Each row below holds a small network's activations on one input, seen along a few directions.
In each table, some parts of the input vary, and every possible input appears once, in random order.
A made-up example of a description, with smaller parts first: one of 8 places around a ring, together with either a single point or (one of 2 separate values, together with one of 4 places along a line) or one of 9 places along a line.
Shared parts are said once, and a part with two or three values counts as separate values.
In the rows, 128 means zero.

Other details of the inputs vary at random and push rows far along two fixed directions, the same in every table; ignore that.

Rows:
x1: [133 125 125 127 139 131 120 126 121 142 137 129 122 128 128]
x2: [127 127 122 122 134 136 122 117 126 135 138 129 128 120 121]
x3: [126 127 125 118 134 135 123 118 128 137 137 126 130 123 123]
x4: [127 142 130 131 114 117 140 144 132  97 119 125 135 130 126]
x5: [130 130 130 137 121 111 147 151 138 108 120 134 138 134 142]
x6: [131 133 127 141 123 112 144 150 131 105 118 134 135 134 139]
x7: [134 117 129 124 133 130 123 104 130 136 131 120 139 125 128]
x8: [125 128 124 122 132 138 118 119 126 134 135 128 124 115 124]
x9: [124 124 130 117 134 129 123 120 131 143 137 128 134 129 129]
x10: [129 120 127 124 134 132 122 126 127 146 135 131 129 131 135]
x11: [125 129 126 124 128 137 116 120 123 134 138 126 125 120 120]
x12: [124 125 124 129 136 130 122 118 122 140 137 134 129 120 128]
x13: [130 127 124 128 137 132 120 121 120 139 138 131 123 125 127]
x14: [124 120 126 133 135 132 125 120 126 143 139 136 127 121 136]
x15: [131 188 147 140  49 132 198  37 160 209   9 199  36 210  71]
x16: [122 126 124 130 131 138 115 122 119 134 134 123 119 121 122]
x17: [132 134 131 135 124 110 143 151 133 105 118 132 138 137 136]
x18: [130 139 129 126 121 109 145 144 137 102 120 128 138 136 131]
x19: [131 125 129 121 135 139 117 130 125 141 131 125 121 126 130]
x20: [123 121 130 130 130 140 115 126 116 134 133 124 116 122 124]
x21: [129 141 124 133 120 110 143 140 133  97 122 133 136 128 128]
x22: [122 134 129 134 117 109 150 140 141 104 122 134 142 128 139]
x23: [120 120 133 117 126 137 117 125 126 137 134 118 123 127 123]
x24: [127 123 130 124 132 139 113 131 124 139 132 121 119 131 125]
x25: [125 118 130 122 133 129 126 124 135 149 137 129 132 128 136]
x26: [119 122 128 123 126 137 116 120 122 132 135 123 121 119 120]
x27: [126 122 124 131 135 134 122 121 122 141 137 134 127 124 133]
x28: [126 129 123 127 133 139 119 121 121 136 133 128 121 115 126]
x29: [122 125 128 120 134 129 123 116 129 140 138 130 134 124 128]
x30: [131 126 124 129 138 138 122 122 120 137 136 130 123 123 125]
x31: [134 137 129 129 123 115 145 151 136 103 117 125 137 137 129]
x32: [124 129 127 117 131 138 120 120 128 136 134 125 126 119 126]
x33: [124 119 134 119 128 137 116 130 125 140 132 118 121 129 123]
x34: [142 127 134 135 123 110 144 138 138 102 111 120 147 138 135]
x35: [126 119 131 129 131 139 115 130 118 138 132 122 115 126 124]
x36: [125 123 131 120 131 137 115 129 127 140 132 118 122 131 123]
x37: [128 127 121 127 136 136 123 119 121 137 136 129 125 119 123]
x38: [134 138 129 138 124 119 140 154 129 100 114 129 127 129 133]
x39: [122 123 125 120 130 131 124 116 130 141 138 131 134 124 131]
x40: [123 139 127 136 116 118 137 144 132  94 117 126 130 128 124]
x41: [129 128 127 131 132 140 116 125 117 136 136 126 119 123 124]
x42: [136 136 126 139 126 117 144 152 128 100 117 129 131 133 131]
x43: [127 138 128 143 120 120 136 150 126  95 116 126 125 131 128]
x44: [126 135 129 129 118 111 147 144 139 105 119 131 143 135 137]
x45: [128 122 131 119 136 129 122 125 130 147 136 128 133 131 129]
x46: [122 125 130 118 129 138 116 124 128 137 134 118 124 129 123]
x47: [129 127 126 128 135 141 118 125 120 136 133 129 119 119 128]
x48: [129 126 130 117 134 138 119 129 129 142 132 123 125 126 128]
x49: [127 124 127 131 138 132 121 121 121 141 137 134 127 124 130]
x50: [127 120 128 120 133 131 123 125 131 147 135 128 133 131 133]
x51: [139 116 128 135 137 133 121 109 122 136 130 124 132 125 130]
x52: [121 122 127 129 128 138 116 122 117 134 134 123 118 118 122]
x53: [126 128 125 117 133 130 122 116 128 138 139 127 130 125 125]
x54: [136 116 131 121 134 130 123 108 132 139 130 118 139 129 129]
x55: [132 135 129 141 126 110 143 151 130 104 118 134 135 134 135]
x56: [127 123 128 130 134 139 114 130 120 138 132 122 116 128 124]
x57: [128 126 127 115 134 135 124 121 130 140 136 124 130 128 124]
x58: [128 140 132 129 115 117 140 148 134 100 118 123 135 135 128]
x59: [127 118 127 132 136 131 125 125 128 147 137 134 126 125 137]
x60: [131 126 128 129 133 138 115 130 119 140 134 124 118 127 125]
x61: [123 125 125 124 134 129 122 115 128 139 139 134 132 121 126]
x62: [122 139 130 132 115 118 138 144 133  95 117 123 132 132 126]
x63: [141 115 129 134 139 132 120 114 124 140 129 122 131 128 131]
x64: [135 117 126 128 134 130 121 104 129 134 132 123 137 121 126]
x65: [129 142 126 141 117 118 139 146 125  96 118 127 130 126 127]
x66: [123 123 122 129 133 132 123 117 123 141 137 134 129 120 132]
x67: [128 140 131 126 118 118 142 148 137 100 115 126 134 130 132]
x68: [124 136 125 136 118 111 145 139 135 100 120 136 141 127 134]
x69: [142 114 131 127 137 132 120 114 128 141 128 121 134 132 132]
x70: [136 118 125 133 136 131 122 106 123 135 130 123 134 121 128]
x71: [130 141 123 138 122 110 144 142 128  98 121 133 134 128 130]
x72: [123 134 126 138 118 110 148 139 139 102 122 137 140 125 137]
x73: [133 124 127 121 137 131 120 126 125 143 136 128 125 132 129]
x74: [122 120 129 120 131 129 127 120 136 146 139 130 134 126 136]
x75: [136 136 128 133 124 116 144 153 132 102 116 128 134 136 131]
x76: [126 118 133 123 129 138 115 131 121 139 131 120 118 129 125]
x77: [122 121 123 132 133 130 126 117 127 142 139 135 129 117 135]
x78: [132 139 133 131 117 117 139 154 133 102 117 122 133 137 128]
x79: [119 122 131 119 126 137 117 121 124 134 135 120 123 123 122]
x80: [134 138 132 135 118 118 137 155 129 101 116 124 130 137 130]
Description of these inputs: one of 8 places around a ring, together with either a single point or one of 9 places along a line.
- The inputs of x36 and x62 match in every part but the place on the ring of 8. If x33 is changed in the same way as x36 into x62, which row does it become? => x79
- The inputs of x66 and x39 match in every part but the place on the ring of 8. If x28 is changed in the same way as x66 into x39, which row does it become? => x32
- Which other rows does x2 become when the place on the line of 9 takes its other values? List them by row number. => x8, x11, x21, x26, x40, x61, x68, x72
- Which other rows agree with x14 in the place on the ring of 8? List them by row number. => x13, x20, x27, x30, x41, x43, x47, x49, x51

Rows:
x81: [130 108 125 131 143 150 101 112 108 165 138 123 103 122 116]
x82: [106 137 127 130 113 122 127 137 127  99 133 124 131 116 123]
x83: [124 135 129 126 125 120 131 158 129 117 129 131 125 127 142]
x84: [120 126 128 130 127 118 134 160 129 117 131 128 123 131 133]
x85: [126 133 127 120 133 111 139 140 135 115 132 130 144 135 134]
x86: [116 116 125 125 140 156 104 118 115 170 145 136 109 124 127]
x87: [124 130 134 131 116 124 123 130 125  95 125 107 136 125 120]
x88: [139 128 127 134 137 116 134 131 125 105 125 122 142 132 130]
x89: [122 136 120 133 135 113 138 138 126 109 133 138 137 123 133]
x90: [134 189 135 163  68 121 192  90 147 144  37 183  65 179  94]
x91: [134 106 132 125 144 151 104 112 114 166 137 116 107 129 118]
x92: [139 127 128 126 135 112 134 133 131 109 124 119 145 137 132]
x93: [133 105 130 126 143 147 112  87 124 166 136 123 130 117 131]
x94: [134 122 128 111 144 148 107 111 130 176 143 120 123 132 125]
x95: [135 129 137 121 126 120 129 155 133 117 123 119 131 136 139]
x96: [144 134 127 139 134 125 130 143 127 109 124 118 135 131 131]
x97: [127 125 126 125 124 114 143 137 140 116 134 130 147 130 142]
x98: [142 127 136 127 128 122 126 151 128 112 119 115 130 135 137]
x99: [129 137 120 129 124 131 127 136 122  93 121 119 127 112 117]
x100: [130 124 136 127 126 125 130 157 132 117 123 119 135 142 136]
x101: [135 117 126 127 141 152  98 110 108 165 137 126 105 118 125]
x102: [140 123 129 139 133 116 132 129 132 105 125 125 145 128 132]
x103: [133 109 117 131 140 145 111  89 116 163 143 130 123 115 127]
x104: [119 126 125 140 128 117 141 133 133 112 129 138 143 112 144]
x105: [140 120 126 139 129 119 138 127 130 106 127 122 144 127 138]
x106: [123 127 120 130 124 114 143 137 136 115 136 135 143 124 144]
x107: [123 127 134 127 125 125 132 159 132 118 127 126 133 139 137]
x108: [127 108 134 111 141 146 107 119 125 175 141 117 112 135 121]
x109: [126 141 122 130 129 120 135 153 134 118 133 131 134 128 137]
x110: [119 139 128 109 121 128 134 145 138 105 128 121 135 123 123]
x111: [128 121 128 125 141 152 102 113 110 166 144 132 103 117 128]
x112: [132 120 124 146 130 118 135 127 126 106 121 128 144 113 139]
x113: [124 129 135 122 114 121 123 133 132  99 124 105 139 130 121]
x114: [135 130 119 140 136 114 132 132 119 103 125 128 138 125 129]
x115: [139 117 129 119 143 148 108  98 114 166 142 124 125 125 118]
x116: [140 136 120 145 133 124 128 144 121 107 124 124 131 123 130]
x117: [125 137 125 124 126 115 138 147 129 116 135 135 140 127 133]
x118: [119 125 126 131 126 114 143 136 138 117 130 135 146 118 146]
x119: [110 134 134 117 111 119 128 140 136 105 132 116 139 128 124]
x120: [126 169 143 125  74 140 173  52 148 211  54 186  64 185  83]
x121: [136 131 132 120 127 115 136 144 133 116 128 123 146 135 130]
x122: [142 128 135 135 129 125 126 148 122 108 120 118 127 130 136]
x123: [136 121 135 132 127 127 127 152 128 112 119 115 133 142 135]
x124: [114 118 135 103 126 147 100  99 129 162 144 111 124 126 114]
x125: [126 129 129 145 128 129 129 153 118 108 128 130 124 128 135]
x126: [115 142 121 122 123 130 133 143 129  99 130 129 127 111 121]
x127: [140 120 128 116 145 150 104 106 126 171 139 117 121 132 123]
x128: [139 132 122 139 130 119 131 138 116 106 126 128 138 122 126]
x129: [123 113 127 130 143 150 106 115 110 166 146 128 101 121 119]
x130: [120 127 127 139 129 121 133 157 123 113 129 131 120 125 130]
x131: [140 122 131 130 131 113 132 131 138 109 124 122 148 133 133]
x132: [130 121 127 108 138 161 103  97 120 153 138 114 115 115 109]
x133: [119 129 128 131 124 125 132 160 128 117 129 131 129 134 139]
x134: [129 111 125 132 141 157  99 112 108 165 136 126 109 125 122]
x135: [143 177 145 145  63 114 193  83 152 147  30 173  81 191  90]
x136: [122 130 124 130 128 111 137 138 138 114 135 138 143 126 138]
x137: [129 181 148 141  60 117 191 102 156 153  32 180  66 190 101]
x138: [136 125 122 144 132 115 129 130 126 104 126 131 141 120 131]
x139: [127 125 126 111 143 148 109 114 129 177 148 128 121 129 126]
x140: [123 128 119 124 144 151 107 111 121 171 149 136 113 118 125]
x141: [122 135 121 125 133 111 139 140 131 114 134 135 140 130 136]
x142: [130 120 134 127 128 114 141 133 142 117 123 123 152 127 143]
x143: [119 128 122 113 137 160 105 100 116 153 146 126 108 107 111]
x144: [106 137 128 122 111 119 128 140 132 104 134 121 135 122 125]
x145: [128 135 122 139 136 115 136 134 121 105 133 134 135 124 132]
x146: [134 124 132 125 130 111 135 136 143 114 128 126 149 134 135]
x147: [123 122 129  94 135 155 106 104 131 161 141 115 120 121 113]
x148: [123 131 123 138 131 114 135 136 133 109 134 141 140 119 135]
x149: [133 130 129 120 134 111 137 138 135 114 127 123 146 138 133]
x150: [134 122 128 125 125 114 141 134 140 115 130 123 149 132 141]
x151: [129 127 121 144 128 118 140 130 126 106 135 134 137 118 140]
x152: [127 128 130 125 128 111 137 138 142 115 133 133 148 131 136]
x153: [115 141 122 114 120 128 134 145 135 103 130 126 130 118 124]
x154: [132 137 125 138 130 119 136 140 118 107 134 134 135 121 129]
x155: [126 117 123 129 144 143 108  93 120 163 150 139 121 115 124]
x156: [123 128 119 138 126 117 142 134 131 111 136 138 139 118 141]
x157: [122 112 125 131 142 146 114  90 121 166 144 136 123 108 133]
x158: [137 122 134 140 129 130 127 150 121 108 120 118 131 137 133]
x159: [133 104 132 118 141 143 112  90 130 170 135 121 133 122 132]
x160: [119 110 131 112 139 142 117  97 134 175 144 132 133 119 135]
x161: [133 133 130 114 123 130 129 138 134  99 120 110 135 125 120]
x162: [134 105 134 117 142 148 104 114 121 170 137 113 110 134 119]
x163: [122 124 122 119 141 145 111 105 116 169 151 140 120 116 121]
x164: [113 137 129 136 115 123 125 133 122  95 133 120 129 116 121]
x165: [120 132 126 137 115 123 121 131 119  94 125 114 132 117 118]
x166: [124 124 134 126 127 118 135 160 132 118 129 123 127 136 131]
x167: [140 119 127 131 127 115 138 130 136 110 126 119 147 132 139]
x168: [125 136 128 134 127 123 129 155 123 112 128 135 122 121 139]
- The inputs of x154 and x163 match in every part but one. If x145 is changed in the same way as x154 into x163, which row does it become? => x89
- The inputs of x105 and x156 match in every part but one. If x102 is changed in the same way as x105 into x156, which row does it become? => x148
- What do these inputs look like to the network? => one of 8 places around a ring, together with either one of 2 separate values or one of 9 places along a line
- Which other rows does x161 become when the choice among 2 separate values takes its other values? List them by row number. => x113
- A walk changes only the place on the line of 9. It starts at x84 and steps to x133. List the rest of the walk in order. => x83, x109, x117, x141, x136, x106, x118
- Which other rows does x124 become when the place on the ring of 8 takes its other values? List them by row number. => x82, x87, x113, x119, x144, x164, x165
- Which other rows does x98 become when the place on the ring of 8 takes its other values? List them by row number. => x83, x95, x101, x111, x122, x137, x168

Rows:
x169: [118 128 117 134 128 118 138 128 135 108 141 132 148 114 138]
x170: [118 112 121 110 147 169  90  49 117 228 160 147 107 109 122]
x171: [130 127 137 115 127 120 125 153 138 118 133 115 147 132 143]
x172: [142 128 118 139 140 118 136 125 121 105 134 131 149 114 136]
x173: [126 115 138 123 128 117 130 156 132 122 131 119 138 140 141]
x174: [121 119 122 144 133 112 137 138 123 114 140 139 141 116 143]
x175: [111 128 122  88 147 188  78  83 105 221 158 132  70 116  92]
x176: [132 136 123 151 133 138 112 167 105 104 132 120 110 124 126]
x177: [130 130 119 136 138 111 133 124 128 105 139 131 151 117 132]
x178: [115 126 131 139 116 138 110 142 109  87 126 106 116 107 116]
x179: [124 123 133 113 124 124 131 148 143 116 134 111 148 136 134]
x180: [148 124 132 119 134 121 131 143 131 115 125 111 144 138 133]
x181: [131 121 120 144 139 118 137 133 129 111 131 136 141 112 142]
x182: [138 178 152 149  54 114 208  90 168 153   5 179  63 205  94]
x183: [136 126 134 116 133 115 126 143 137 114 131 111 148 139 129]
- What do these inputs look like to the network? => either one of 3 separate values or (one of 2 separate values, together with one of 6 places around a ring)
- Which other rows does x180 become when the choice among 2 separate values takes its other values? List them by row number. => x172
- Which other rows does x174 become when the choice among 2 separate values takes its other values? List them by row number. => x173

Rows:
x184: [148 113 124 164 146 102 131 186 113  63 125 110 143 127 145]
x185: [132  96 131 137 133  67 168 142 165  77 144 126 223 119 188]
x186: [102 139 133  88 118 162 123  94 147 229 122 157  76 151 110]
x187: [107 145 109 147 132 128 129 147 120 106 147 148 118  90 142]
x188: [107 159 125 151 102  93 172 158 129  84 101 166 112 136 122]
x189: [125 161 127 152  87 126 156 126 122  56  85 131 120 118 106]
x190: [154 116 142 125 140 110 137 208 134  80 122  96 151 145 155]
x191: [157 191 132 153  63  85 244  15 186 169   8 217 105 203  97]
x192: [145 101 119 145 161 173  85  95  93 183 145 128 101 103 128]
x193: [122 119 131  94 134 162  71  87 117 177 157  96 114 121 106]
x194: [120 107 142  69 136 173  85 101 128 182 151  93 120 124 101]
x195: [113 107 124 109 143 166  79  76 108 165 155 105 109 107  93]
x196: [111 143 122 133 123 104 139 200 128  76 154 128 157 127 151]
x197: [151  95 132 125 174 140  74 157 103 146 175  93 144 122 149]
- What do these inputs look like to the network? => either one of 2 separate values or (one of 3 separate values, together with one of 4 places along a line)
- Which other rows does x189 become when the choice among 3 separate values takes its other values? List them by row number. => x187, x192
